These are the activations of a small network on made-up records, seen along a few directions, one row for each record.
Each row is followed by the record's values for the fields V, N, H, T.
The largest differences between rows may come from other fields.
Strong random noise was added to every row along 8 fixed directions; ignore it. To show where, here is one row again and again, with new noise each time:
[-100  161   18  443  220  -23  172  -81  260   21 -181  348 -343  314
 -152  131  414   95  181 -150  -63  302]
[-301  -68  201 -347   59   -3 -325  189 -136 -216   40  327 -233   77
  -50 -257  159  -79  -51   14  190  -28]
[ 231   96 -325  213 -137  219  467  -70 -465  246   83  -19  237 -595
 -115 -506  -44 -403 -277   -6   -3 -165]
[ 339   27  193  149  281   -8  -55 -438  309 -585  -83  160 -477  747
 -314  224 -123   87  207 -196  106 -200]
[-539  132  200  -21  287   46 -198  272   55  361 -120  183   30 -267
   75   23  485 -200   21 -223   91  342]
[ 164 -549  228  179 -260  -27  556  143 -181   45  291 -314  176   -4
 -771   41  502  526 -260   67 -298  436]
[-301   48 -454  189   53  142  401    7  143  691 -215  -25   13 -294
  309   53  -97  105  102    1  -29   64]
[  41   65 -409   85   15  129  326 -168    8  208 -114   60 -115  -68
  147 -119 -308  -26   40   65   62 -232]
[-375   38  -12  445  329  320   43   43  207  176    2  303 -342 -380
 -196   25  523  202   10 -195  -29  329]
[ -61 -250   58   13  145  416  -88 -132  -57 -111  196  -52 -188 -425
 -267 -147  -51  131 -150 -193  108 -190]

[  54  272   15  156 -106  181 -301 -289   68  -85   84 -217   67 -192
  312 -250 -477  -96  -25 -479  102 -581]
V: v5 / N: n2 / H: h1 / T: t1
[-201 -133 -103   59   37   88  -34  137  -45  420   64 -332  227 -446
  165   39  -84   -2  -13  -37   -4  106]
V: v4 / N: n1 / H: h2 / T: t1
[-186  -67  117 -114  109  -12   63  184 -101  193  -42  -52   85  -63
   39   26  202  -21   59   92  -75  282]
V: v4 / N: n2 / H: h2 / T: t2
[ 244 -320   69  116 -390 -119  380  -44 -107  105   46  -34  272  139
 -410   78  198  337  -60    7 -268  310]
V: v3 / N: n1 / H: h1 / T: t2
[ 382  -45 -134 -357  114 -378  318   25  308 -165 -105 -361  372  696
 -291  612    3  260   23  462  -60  162]
V: v3 / N: n1 / H: h2 / T: t2
[ 117 -314  279  383 -137  -28  155  -14  218   94  215 -361  -75  139
 -190  180  299  337   72 -191 -226  198]
V: v4 / N: n1 / H: h1 / T: t2
[-179   85   29  371  425  346 -173  -98  124  261 -102 -129  -76 -498
   73   70  175   11   17 -296   33  134]
V: v3 / N: n1 / H: h2 / T: t1
[ 448   19  -15 -136 -233  -41  173  -19 -390 -338  160  -45  262   34
  -72 -321 -179 -227 -145  133  133 -270]
V: v5 / N: n1 / H: h2 / T: t2
[ 159  -21  -61  239  -32   20  200  149 -223 -169  103  104 -251  203
 -234 -302  168  -15 -119  186 -157  185]
V: v6 / N: n2 / H: h2 / T: t2
[-146   89 -391 -308  -71  -71  178  136  115  324 -116 -167  576 -181
  153  297 -170 -101  -82  195   75 -201]
V: v5 / N: n2 / H: h2 / T: t2
[  84  177 -188  443   59  123  160 -137   90 -428   85  342 -167 -210
 -440   25  285  132  -17  -49  -84   76]
V: v6 / N: n2 / H: h2 / T: t1
[ 175  213  171  -76  220   71 -280 -211 -111 -295 -179    2 -127  228
   81 -115 -341 -574  100 -251  169 -272]
V: v6 / N: n2 / H: h2 / T: t2
[ -59 -206  258 -602 -201 -303  -77  435 -358  210  206 -462  684  -42
    5  -44  105 -363 -199  322  100   91]
V: v4 / N: n1 / H: h2 / T: t2
[ 421  296  148   -2  294 -272  -57 -159    3 -373  -36  -89  194  399
 -135  187  -70 -461   -1  -70  -15 -132]
V: v4 / N: n2 / H: h2 / T: t1
[  96 -463  622 -298   37  -53 -151  -75  100 -302  267 -447  229  275
 -508  281   46  327  -14 -171  -87  167]
V: v4 / N: n2 / H: h1 / T: t2
[ 427  -97  -13 -101 -212 -225  369  -42 -163   84   55 -556  630  132
 -233   89  -95   31 -340   -3 -132   60]
V: v1 / N: n1 / H: h1 / T: t1
[ 216 -191 -198 -310   51  263  127   -8  -55   17  334 -534  211 -442
   22    5 -633  108 -219  379   42 -482]
V: v4 / N: n2 / H: h2 / T: t2
[-230   44 -256  484 -170  169  226 -168   83  412 -200  138 -206    6
  211  -90   37  174  179 -240  -85    4]
V: v5 / N: n2 / H: h2 / T: t2
[-321   81  412   49  225  106 -432   60  -69  171  111 -250   -3 -237
   18  -97  262 -226   24 -332   58  102]
V: v4 / N: n2 / H: h2 / T: t1
[-241  263 -159  269  408  495 -358 -259  438 -212 -103  400 -532 -325
  182  203 -102   43  161 -332  213 -330]
V: v5 / N: n2 / H: h2 / T: t2
[  86 -221  584  -79 -113   14 -479 -317 -133 -366  165 -355    0  310
 -155  -59  -79  -50   86 -486   61 -310]
V: v4 / N: n2 / H: h2 / T: t1
[  58   62 -419  379 -310    4  289  -42 -195  220 -161  440 -183 -156
  270 -576  -31  -72   31    7 -136  -75]
V: v3 / N: n1 / H: h1 / T: t2
[ -89  -47  328   63    4   13 -351 -173  -98  314 -279  -31   86   34
  308   29  -98 -397  113 -537   68  -52]
V: v3 / N: n1 / H: h2 / T: t2
[-204   48 -148 -142  -87 -191   54  180  -91  353 -119   64  126  -53
  213   34   60   42  151  170  -73  198]
V: v2 / N: n1 / H: h2 / T: t1
[  84   73  -65 -210 -104 -188 -145  123  -92 -265   31  178 -158  456
  104 -272 -188 -182  -16  284    0 -126]
V: v4 / N: n2 / H: h1 / T: t2
[ -42 -140  143 -137  342   62 -180   42  176    5  -97  -74 -218    4
 -105  134   16   75  123   27   80   32]
V: v3 / N: n1 / H: h2 / T: t2
[ 244   95    0 -221  528  161  -76 -106  353 -217  156 -359 -209   42
   48  175 -427   25  108   96   86 -278]
V: v4 / N: n2 / H: h1 / T: t2
[ -25  261 -141 -340  184 -159  -23   50  180 -189  -91   98  165  -70
   96  109   70 -414  -58  223  225   -1]
V: v4 / N: n1 / H: h1 / T: t2
[-202  280 -267 -598  442  -78    6  319   26  122  -87  260   31 -164
  151  129    2 -271  -93  558  335  -41]
V: v1 / N: n1 / H: h2 / T: t2
[  -6  571 -255  212  125 -108   80 -224   84  -80 -274  559   70  -26
  204  -25  117 -280   57   44  107    7]
V: v3 / N: n1 / H: h1 / T: t1
[ -81 -349 -167  -12 -378   -3  148  242   17  -31  128  -18 -304  216
  -74 -170 -104  617  -40  265 -146  -22]
V: v5 / N: n2 / H: h2 / T: t2
[-543  168  -91 -149   30 -273 -166  435  -36   88 -169  592 -137  102
  261 -103  272   26   99  199   78  174]
V: v5 / N: n2 / H: h2 / T: t1
[ -72   30  136  -80  -76 -158 -170   45  159  -23 -268  146  120  289
  160  204   14  -15  186 -161   49  -33]
V: v1 / N: n1 / H: h2 / T: t2
[-110 -130  -20  -82 -200   20  -27   50  -51 -301  135  319 -336   89
 -243 -232  -38  185  -97  133  -24   25]
V: v6 / N: n2 / H: h1 / T: t2
[ -34 -209  430 -153   -6  110 -317  236 -460 -107  203 -138   19 -262
  -10 -442  289 -329 -146 -278  -61  -16]
V: v4 / N: n2 / H: h2 / T: t2
[ -85  106 -145  260  109 -177  105 -118  454  289 -182   55 -116  307
  179  270   44  132  258    2 -109  112]
V: v2 / N: n1 / H: h1 / T: t2
[ 240  -89  -26 -242 -174 -167   51 -183 -247  -61 -148 -185  213  167
  155  -48 -363  -45  -18    2   49 -244]
V: v3 / N: n1 / H: h2 / T: t1
[ -87 -143  177 -345 -349 -271  127  232   67  -81  147 -201  467   38
 -279  154  164  291  -72  236 -166  237]
V: v4 / N: n2 / H: h1 / T: t2
[  26 -167  -81   -8   39   95 -117  -26   -8  196  157 -388 -266  -96
  132 -133 -306  166   58   46  -11 -232]
V: v2 / N: n1 / H: h2 / T: t1
[ 187  117 -134  196   57 -179  425    6  148 -311   88  106   11  241
 -386  302  254  331  -58  478 -190  252]
V: v4 / N: n2 / H: h2 / T: t1
[ 420  -25 -180   -8 -288 -113  399 -250  -88  -27    1 -195  277  224
 -234  -92 -369  -70  -15  -19  -33 -258]
V: v5 / N: n2 / H: h1 / T: t2
[-162   34 -110  578  100  118   52  -79    9  134 -140  157 -305   24
  115  -84  201    7   81 -322 -157  131]
V: v6 / N: n2 / H: h2 / T: t1
[ -14   21 -300  665 -172   65  506  171   95  387  -87   54  -98 -152
   98  -26  351  294   31  -40 -255  397]
V: v5 / N: n1 / H: h2 / T: t2
[ -73 -190   48 -207 -196  -32 -191 -125  298 -122   50 -169  123  192
  140   67 -415  256  149 -107  202 -371]
V: v5 / N: n1 / H: h1 / T: t2

Here are new rows. What are their fields?
[  -6 -601  413 -339  199  446 -527 -260 -206 -236   84 -113 -141 -406
 -222  -37 -220   39  -63 -503  172 -293]
V: v3 / N: n1 / H: h2 / T: t2
[-409  -55  292 -576  -18  122 -442  530 -290 -209  351   57  222 -415
  -91 -386  304  -65 -472  199  163   72]
V: v5 / N: n2 / H: h1 / T: t2
[ -69  343 -546 -462  370  317 -248  -17   95   54 -101  129 -155 -684
  396 -139 -604 -416    2  332  410 -605]
V: v3 / N: n1 / H: h2 / T: t2
[  74   26  -68  -29  -47  170 -295  -10   92 -628  155  338 -176  154
 -248    4   37  154  -94  109  152 -144]
V: v5 / N: n1 / H: h2 / T: t2
[ -11  198 -283 -371  332  119  128   -9  134   55  -42  -53  203 -185
   79  326 -360   30   28  253  186 -153]
V: v5 / N: n2 / H: h2 / T: t2
[ -16  -26 -479  -58   35   -4  405  305  -84  155  237  238 -216 -302
  -57   15  207  133 -177  566  -49  285]
V: v4 / N: n1 / H: h2 / T: t2
[ 359   -4  -92   63 -410  -36  127 -327 -319  -88 -297  162 -109  258
   99 -248 -318 -286   40  -73   -3 -228]
V: v3 / N: n1 / H: h2 / T: t2
[  83  365  140  -55  515  146 -221  124   69 -370  302   22  -95 -256
 -270  146  255 -134 -169  153  290   87]
V: v5 / N: n1 / H: h2 / T: t1
[ 137 -428 -255 -267 -417   75   32  -89 -304 -176   98  210 -284   62
   44 -483 -486  246 -168  266   17 -384]
V: v3 / N: n1 / H: h1 / T: t2
[-329   44  -81  -83  -43 -225  -33  415 -107   42  -75  478   13 -121
 -162   64  679  171 -124  220 -118  521]
V: v3 / N: n1 / H: h2 / T: t1
[ 322  154  111  280  393  -31  113  -78  247  100  -93 -329   69   52
  -83  410  -25 -381   38  -44   10  213]
V: v4 / N: n1 / H: h2 / T: t2
[-334 -129  118  241 -118  341 -101  -94 -122  150  136 -105  190 -671
 -163 -103  255  193 -102 -434   22  -26]
V: v5 / N: n2 / H: h2 / T: t1
[  -9  -26 -165 -515 -374  -38   35  236 -250   25   88 -202  257  -93
  221 -281 -321    2 -118  185   74 -300]
V: v5 / N: n2 / H: h2 / T: t2
[-533  107 -502 -195   96   15   27  380  171  279  -54  108   55 -324
  320   52 -117  224   -3  404   27   25]
V: v6 / N: n2 / H: h2 / T: t1
[ -12  166 -110  -82  220 -310   15   65  344 -205 -203  249 -376  782
  154  292    6  375  191  479    5  100]
V: v3 / N: n1 / H: h2 / T: t1
[   1   21  468   24   -3  -13 -182    2  -52  -18   74   -1  275   43
 -266  122  467  -30  -84 -217  -55  307]
V: v3 / N: n1 / H: h1 / T: t2
[ -61  154 -155  192   39  -38   50  160   28   19  101   18 -353   60
  197 -239   31  138   70  213 -113    5]
V: v4 / N: n2 / H: h2 / T: t1
[ 293  271 -152  -26   74 -115  116 -118  203  -53 -137 -124  219  321
   65  271 -377 -168  115   25   54 -246]
V: v5 / N: n2 / H: h2 / T: t2
[ 499  333   75  171  246   64  -75 -104 -357 -499   65  245   30 -165
 -340 -367   43 -783  -97  -49   60 -157]
V: v4 / N: n2 / H: h2 / T: t2
[-364 -396  205  -89 -328 -173  -87  409 -125  223   59 -142    3  222
  -92  -30  224  500  -42  -12 -176  333]
V: v5 / N: n2 / H: h2 / T: t1
[ 608   20  344 -108  106   43  -72  -76 -180 -645  361 -291  184   99
 -454 -159  -91 -318 -362   71  194 -237]
V: v5 / N: n1 / H: h1 / T: t2
[ 104  437   52   13  205 -128  152  244  -39  574  -80 -438  604 -271
  310  -34   70 -654  -10 -194   91  186]
V: v5 / N: n1 / H: h1 / T: t2
